A small network was trained on invented records. Each row is its activation on one of them, seen along a few directions.
Each row is followed by the record's values for the fields J, F, C, S.
Not every record has every field; a missing one is left out.
The largest differences between rows may come from other fields.
(in the rows, 500 means zero)
Random noise pushes rows far along 16 fixed directions. That doesn't count. These rows show it; they differ only by the noise:
[481 478 524 504 616 317 495 463 457 561 612 543 755 552 517 589 580 248
 303 442 564 640 684 519 366 714 354 409 402 648 523 708 563 620 622 574
 452]
[387 523 503 502 450 587 359 708 574 487 675 541 359 428 525 414 419 696
 868 522 483 585 393 510 607 518 493 452 627 484 485 514 426 285 373 359
 460]
[421 305 518 582 341 520 194 497 573 261 446 680 390 516 604 496 363 662
 539 520 515 578 486 479 713 691 500 407 604 323 499 448 344 415 386 381
 389]
[394 553 457 441 455 610 778 705 613 518 470 475 371 412 401 460 467 646
 555 614 378 461 521 527 700 540 653 506 487 664 550 288 525 405 353 457
 592]
[611 580 489 446 561 603 725 409 408 636 339 536 548 492 539 548 587 447
 325 557 361 434 540 436 539 632 475 523 493 607 541 540 603 523 499 434
 563]
[661 487 535 372 570 553 662 516 546 450 555 507 421 441 568 499 453 485
 602 456 643 274 633 501 467 446 400 421 443 568 390 509 522 579 546 517
 452]
[524 528 326 474 504 324 564 474 469 560 356 800 462 508 605 701 713 514
 304 452 205 469 634 345 419 533 388 273 528 311 442 691 524 679 457 462
 682]
[446 357 635 454 590 355 665 175 413 158 416 441 636 571 529 496 536 489
 575 522 401 506 665 478 495 555 629 509 575 449 629 491 491 590 483 535
 410]
[513 599 634 456 469 624 491 549 537 649 342 407 571 525 428 459 522 540
 388 492 506 499 466 494 470 801 411 561 333 566 684 486 467 436 508 364
 510]
[270 504 709 456 764 438 632 717 449 489 583 535 523 568 441 363 776 401
 537 579 444 525 636 737 338 658 468 357 485 516 642 571 573 380 336 405
 630]
[670 587 406 677 451 366 366 485 561 538 466 312 447 525 532 607 518 469
 648 350 453 436 381 366 513 406 475 687 546 617 520 561 515 408 534 440
 516]
[496 407 464 547 548 421 640 538 540 317 551 405 638 445 470 503 500 522
 741 521 361 348 709 419 576 396 516 430 602 640 432 495 654 603 354 429
 588]
[405 294 638 465 625 445 413 453 475 398 313 498 516 457 591 461 460 603
 617 533 606 337 575 573 278 746 417 521 497 427 653 580 304 410 449 355
 563]
[314 476 490 316 510 535 119 500 508 530 500 255 379 496 311 575 546 664
 659 316 324 763 363 339 456 426 630 620 630 538 842 572 326 588 669 399
 280]
[717 498 535 635 409 439 356 567 686 474 355 298 402 520 516 535 473 488
 653 310 667 161 412 408 420 458 316 614 355 441 528 510 494 443 533 498
 538]
[601 524 529 596 515 700 621 733 579 470 605 396 475 513 479 498 479 501
 682 485 461 484 427 630 572 456 520 498 455 387 388 367 437 415 482 509
 427]
[671 711 521 496 359 639 461 517 539 617 498 407 734 587 348 456 513 480
 380 456 352 550 493 322 563 453 399 422 422 455 482 443 772 619 459 414
 537]
[526 558 479 395 480 352 423 510 578 476 436 437 426 466 450 457 380 680
 489 497 556 431 612 461 382 438 566 527 503 660 547 349 450 484 406 294
 648]

[598 579 491 521 464 530 306 519 487 532 462 594 418 576 525 523 554 520
 315 441 475 561 473 505 476 456 474 432 498 357 447 475 442 541 501 396
 492]  J: j3 / F: f1 / C: c1 / S: s2
[492 401 601 622 606 171 512 323 462 254 369 391 593 609 549 554 564 492
 440 465 524 486 669 665 252 534 616 599 434 462 561 438 264 542 497 431
 580]  J: j2 / F: f2 / C: c2 / S: s1
[567 474 399 677 607 356 151 607 459 618 615 507 616 496 555 483 457 411
 505 475 620 500 476 547 195 320 382 495 580 453 384 585 531 412 454 387
 686]  J: j3 / F: f2 / C: c1 / S: s3
[333 613 494 413 386 376 515 635 601 569 585 566 598 494 381 449 350 665
 384 569 561 723 566 597 377 619 555 416 344 471 494 352 353 476 447 481
 599]  J: j3 / F: f1 / C: c1 / S: s4
[550 511 687 438 438 667 657 296 486 380 533 514 375 535 576 339 403 438
 540 554 760 461 349 553 709 557 555 597 459 488 536 418 544 335 565 700
 261]  J: j3 / F: f1 / C: c2 / S: s2
[553 513 479 350 476 730 563 387 481 565 437 451 415 426 465 444 364 564
 510 546 540 466 343 417 523 385 589 608 525 454 605 370 540 451 578 579
 434]  J: j2 / F: f2 / C: c1 / S: s3
[551 518 444 499 544 257 398 335 444 496 626 581 654 526 561 485 332 395
 307 545 657 658 619 510 363 496 530 497 546 664 436 466 563 474 503 482
 555]  J: j2 / F: f2 / C: c1 / S: s3
[466 311 334 699 460 377 181 585 559 467 392 397 571 549 426 730 523 417
 344 359 358 623 479 453 467 492 542 557 523 412 542 513 333 660 606 527
 465]  J: j3 / F: f1 / C: c1 / S: s1
[489 520 435 601 351 433 492 513 625 397 501 483 364 459 494 526 532 511
 557 458 450 439 539 349 871 549 549 559 513 814 547 452 608 487 424 456
 452]  J: j1 / C: c1 / S: s3
[393 590 431 582 331 263 464 637 665 465 615 507 249 468 522 484 461 630
 870 456 541 448 374 422 657 425 470 537 594 583 445 593 523 285 371 545
 553]  J: j2 / F: f1 / C: c2 / S: s4
[503 541 503 507 657 492 439 731 475 657 403 403 383 536 406 525 669 436
 287 499 428 452 572 636 419 490 534 538 509 729 552 457 503 512 451 287
 655]  J: j2 / F: f2 / C: c1 / S: s1
[591 350 674 608 430 449 430 416 604 225 512 517 514 578 608 475 426 377
 539 424 770 383 574 540 651 746 362 480 385 487 470 521 460 468 529 592
 283]  J: j2 / F: f1 / C: c2 / S: s4
[378 434 503 389 608 343 405 506 502 525 546 630 221 488 559 457 570 410
 440 460 751 417 438 568 309 374 479 480 502 436 594 582 497 410 569 681
 530]  J: j1 / C: c2 / S: s4
[544 552 387 451 370 437 329 302 461 532 456 750 547 448 589 426 376 557
 331 616 487 504 584 242 668 571 442 405 655 696 495 515 782 466 330 315
 638]  J: j2 / F: f2 / C: c1 / S: s3
[581 610 434 425 273 381 371 300 569 425 675 522 633 525 462 530 375 573
 567 346 552 631 507 271 473 254 447 396 436 323 385 558 535 732 634 669
 362]  J: j3 / F: f1 / C: c2 / S: s2
[364 346 692 420 601 494 433 412 485 382 268 146 785 547 252 371 490 556
 522 507 481 381 570 511 168 432 568 589 428 361 794 372 516 630 474 449
 625]  J: j3 / F: f2 / C: c2 / S: s1
[489 792 551 423 589 375 577 406 381 702 563 542 506 585 477 338 576 418
 357 606 523 628 406 523 369 463 547 559 575 641 589 504 748 254 391 451
 680]  J: j2 / F: f1 / C: c1 / S: s4
[511 561 686 484 522 434 484 546 564 459 512 322 513 547 415 408 639 416
 511 418 624 335 663 499 591 598 395 524 384 858 577 558 650 571 464 386
 476]  J: j3 / F: f1 / C: c2 / S: s4
[647 585 600 676 363 374 302 462 532 294 552 711 462 653 677 471 533 555
 570 434 506 548 502 527 560 602 365 339 494 193 316 531 416 410 370 357
 457]  J: j1 / C: c1 / S: s4
[622 557 438 603 479 238 648 401 510 411 647 533 760 523 593 568 377 487
 637 487 518 538 625 503 331 454 432 445 462 403 259 556 473 533 490 572
 580]  J: j2 / F: f1 / C: c2 / S: s3
[613 649 388 450 420 353 510 423 551 517 394 457 321 513 479 611 542 636
 475 384 380 472 455 388 416 305 588 568 472 456 524 419 402 565 546 458
 569]  J: j2 / F: f2 / C: c1 / S: s4
[527 488 541 523 460 602 443 593 569 520 456 352 469 469 439 493 558 500
 616 419 500 359 486 420 614 507 423 549 464 615 552 556 548 553 516 457
 448]  J: j3 / F: f1 / C: c2 / S: s3
[423 517 385 444 523 392 785 629 600 560 625 524 481 445 446 606 544 384
 433 458 516 520 574 526 486 449 532 438 361 590 471 499 518 604 612 778
 493]  J: j3 / F: f2 / C: c2 / S: s4
[485 606 515 441 422 591 482 366 466 575 361 417 466 556 363 418 500 508
 269 559 442 592 370 421 588 427 655 619 519 523 694 328 639 445 481 505
 521]  J: j3 / F: f2 / C: c2 / S: s1
[398 476 726 450 673 519 722 618 504 494 447 538 370 556 497 375 761 318
 458 530 628 285 535 693 408 606 392 409 364 427 620 569 615 413 456 625
 570]  J: j3 / F: f2 / C: c2 / S: s1
[537 395 446 567 469 468 253 552 504 508 391 454 631 576 422 592 469 477
 222 459 462 584 562 535 384 500 500 470 459 389 466 424 390 674 542 415
 537]  J: j3 / F: f2 / C: c2 / S: s1
[462 637 435 605 404 154 518 450 580 620 515 367 675 604 353 603 716 207
 400 336 425 499 500 261 528 473 352 520 408 676 618 765 866 622 572 763
 566]  J: j2 / F: f1 / C: c1 / S: s4
[487 439 477 424 478 205 300 540 607 311 556 659 290 496 570 498 374 624
 407 466 689 485 732 561 457 513 533 386 516 644 404 383 331 535 415 327
 539]  J: j3 / F: f1 / C: c2 / S: s3
[549 453 514 375 604 597 793 272 382 507 263 420 523 410 543 574 589 525
 508 531 355 300 614 378 559 593 534 601 525 722 617 586 517 653 562 448
 489]  J: j3 / F: f2 / C: c2 / S: s1
[403 580 453 441 501 552 799 772 558 578 600 670 378 431 511 527 510 589
 458 610 439 575 604 669 638 664 551 378 428 621 360 415 375 458 415 467
 541]  J: j3 / F: f1 / C: c1 / S: s4
[566 239 377 738 397 427 173 429 537 499 421 384 811 430 524 502 219 435
 556 511 715 305 444 378 344 390 350 598 529 417 434 550 607 496 497 574
 642]  J: j2 / F: f2 / C: c2 / S: s2
[522 330 543 636 542 514 175 472 456 468 482 448 596 493 576 511 452 442
 553 446 634 460 477 505 439 601 377 573 534 524 522 626 426 481 552 408
 421]  J: j1 / C: c1 / S: s4
[230 524 555 394 434 243 456 566 633 489 690 559 609 445 426 415 470 526
 683 459 633 564 596 405 415 629 348 356 402 575 619 684 600 490 469 618
 531]  J: j3 / F: f1 / C: c1 / S: s3
[516 543 579 663 405 522 463 635 564 369 618 678 516 581 591 409 424 583
 584 575 532 629 446 695 514 609 486 369 442 155 346 353 366 282 335 443
 527]  J: j2 / F: f2 / C: c1 / S: s3
[459 540 441 430 617 535 344 620 428 760 693 529 399 429 512 470 560 364
 492 476 653 534 440 512 438 370 404 505 592 754 487 698 630 452 584 509
 497]  J: j3 / F: f2 / C: c2 / S: s1
[446 564 419 364 584 379 582 600 559 485 602 536 234 454 481 577 607 518
 512 427 430 538 604 489 552 419 603 467 535 730 560 490 462 537 528 479
 467]  J: j2 / F: f2 / C: c1 / S: s3
[545 438 614 645 549 548 460 387 439 238 639 473 494 575 643 538 593 451
 786 429 410 633 486 547 709 607 533 525 604 452 481 587 390 443 536 464
 214]  J: j2 / F: f2 / C: c2 / S: s3
[711 591 353 615 535 507 609 562 468 801 460 375 777 427 510 625 443 387
 354 479 521 416 545 491 310 499 395 613 353 699 349 556 489 605 618 471
 648]  J: j1 / C: c2 / S: s1
[535 334 556 337 588 799 376 535 401 601 325 444 538 404 469 394 349 641
 541 611 563 261 498 499 352 446 407 488 617 425 469 512 500 563 448 314
 585]  J: j2 / F: f1 / C: c2 / S: s1

Here are new rows. What are their fields?
[463 498 341 726 409 212 574 431 545 479 551 590 622 566 547 592 410 349
 372 540 533 668 380 559 393 439 578 542 455 264 435 448 504 362 527 821
 617]  J: j2 / F: f2 / C: c1 / S: s1
[274 395 450 442 502 578 337 749 552 616 607 502 606 411 373 513 382 564
 406 549 532 735 581 599 486 674 544 439 451 665 545 453 324 562 538 422
 456]  J: j3 / F: f2 / C: c2 / S: s1
[605 693 644 381 472 542 509 443 466 569 636 455 579 528 501 380 362 569
 521 526 664 614 552 562 486 584 464 514 461 694 401 484 465 464 510 348
 418]  J: j2 / F: f1 / C: c2 / S: s1
[750 805 754 682 333 400 568 502 671 261 649 423 426 808 453 339 674 363
 529 327 637 445 396 604 537 287 454 438 231 130 393 290 653 400 431 671
 433]  J: j3 / F: f1 / C: c2 / S: s4
[462 395 495 636 582 348 505 427 432 421 617 550 604 592 551 500 455 249
 333 563 648 638 487 657 459 491 566 531 545 474 444 475 558 404 532 715
 465]  J: j3 / F: f1 / C: c1 / S: s4
[538 467 547 563 502 401 385 376 494 372 577 453 417 478 603 349 411 487
 734 528 711 324 475 443 584 377 486 594 656 700 493 517 684 311 379 451
 525]  J: j3 / F: f2 / C: c2 / S: s4
[562 289 518 649 469 451 592 522 583 210 222 298 417 543 442 540 469 558
 560 522 418 176 573 547 608 365 613 592 563 417 446 305 472 568 358 478
 604]  J: j2 / F: f1 / C: c1 / S: s1
[490 387 319 446 494 360 655 590 600 403 653 542 374 437 503 711 530 407
 524 385 480 472 682 453 653 344 523 381 515 653 322 592 477 774 638 730
 375]  J: j2 / F: f1 / C: c2 / S: s1
[564 447 567 544 652 581 601 601 516 353 706 348 197 493 518 318 382 349
 569 603 838 395 471 769 712 265 741 689 629 864 430 203 588 218 437 556
 397]  J: j3 / F: f1 / C: c2 / S: s3
[470 542 397 354 493 498 660 608 529 717 246 719 275 464 498 572 582 595
 159 535 496 354 458 571 237 465 487 415 326 193 519 429 354 532 520 602
 752]  J: j3 / F: f1 / C: c2 / S: s4
[595 614 405 656 379 577 782 616 612 556 468 323 448 484 454 621 520 488
 620 463 321 462 378 442 788 514 578 663 451 654 453 434 525 448 517 596
 458]  J: j2 / F: f1 / C: c2 / S: s3
[435 442 478 397 617 342 628 377 392 370 476 489 412 533 503 582 532 543
 470 535 370 605 613 569 487 425 701 529 671 581 480 498 366 584 515 476
 456]  J: j2 / F: f1 / C: c2 / S: s4
[591 580 590 706 457 516 629 598 587 298 639 484 411 588 555 513 721 422
 704 393 412 428 525 545 767 468 458 435 434 459 382 516 563 490 433 541
 374]  J: j3 / F: f2 / C: c1 / S: s4
[648 491 502 368 449 315 241 345 555 454 329 503 232 584 497 548 424 488
 170 378 735 400 532 445 411 428 491 566 458 550 564 414 441 578 609 484
 468]  J: j2 / F: f1 / C: c1 / S: s3
[574 574 445 673 439 449 516 662 533 566 514 592 509 551 545 538 488 484
 410 541 472 541 480 606 525 561 465 468 483 452 316 474 448 396 401 443
 602]  J: j2 / F: f1 / C: c2 / S: s4
[334 515 649 477 539 264 400 478 575 393 517 257 521 629 269 393 678 331
 422 397 568 508 552 473 451 393 564 560 430 657 798 475 728 549 504 614
 507]  J: j3 / F: f2 / C: c2 / S: s3
[496 481 531 476 524 642 537 581 501 550 686 540 700 484 464 396 350 412
 441 577 676 581 498 613 407 485 452 412 394 373 398 406 562 491 532 637
 468]  J: j1 / C: c1 / S: s3
[593 415 401 507 485 543 731 383 525 486 261 460 381 349 624 632 441 587
 523 518 471 265 552 414 655 658 563 681 469 767 534 466 356 516 553 455
 500]  J: j3 / F: f2 / C: c2 / S: s3
[457 421 493 558 447 557 783 510 563 380 547 527 632 468 502 531 446 451
 537 547 475 516 549 541 638 602 553 461 385 429 445 422 465 552 532 712
 411]  J: j3 / F: f1 / C: c2 / S: s3
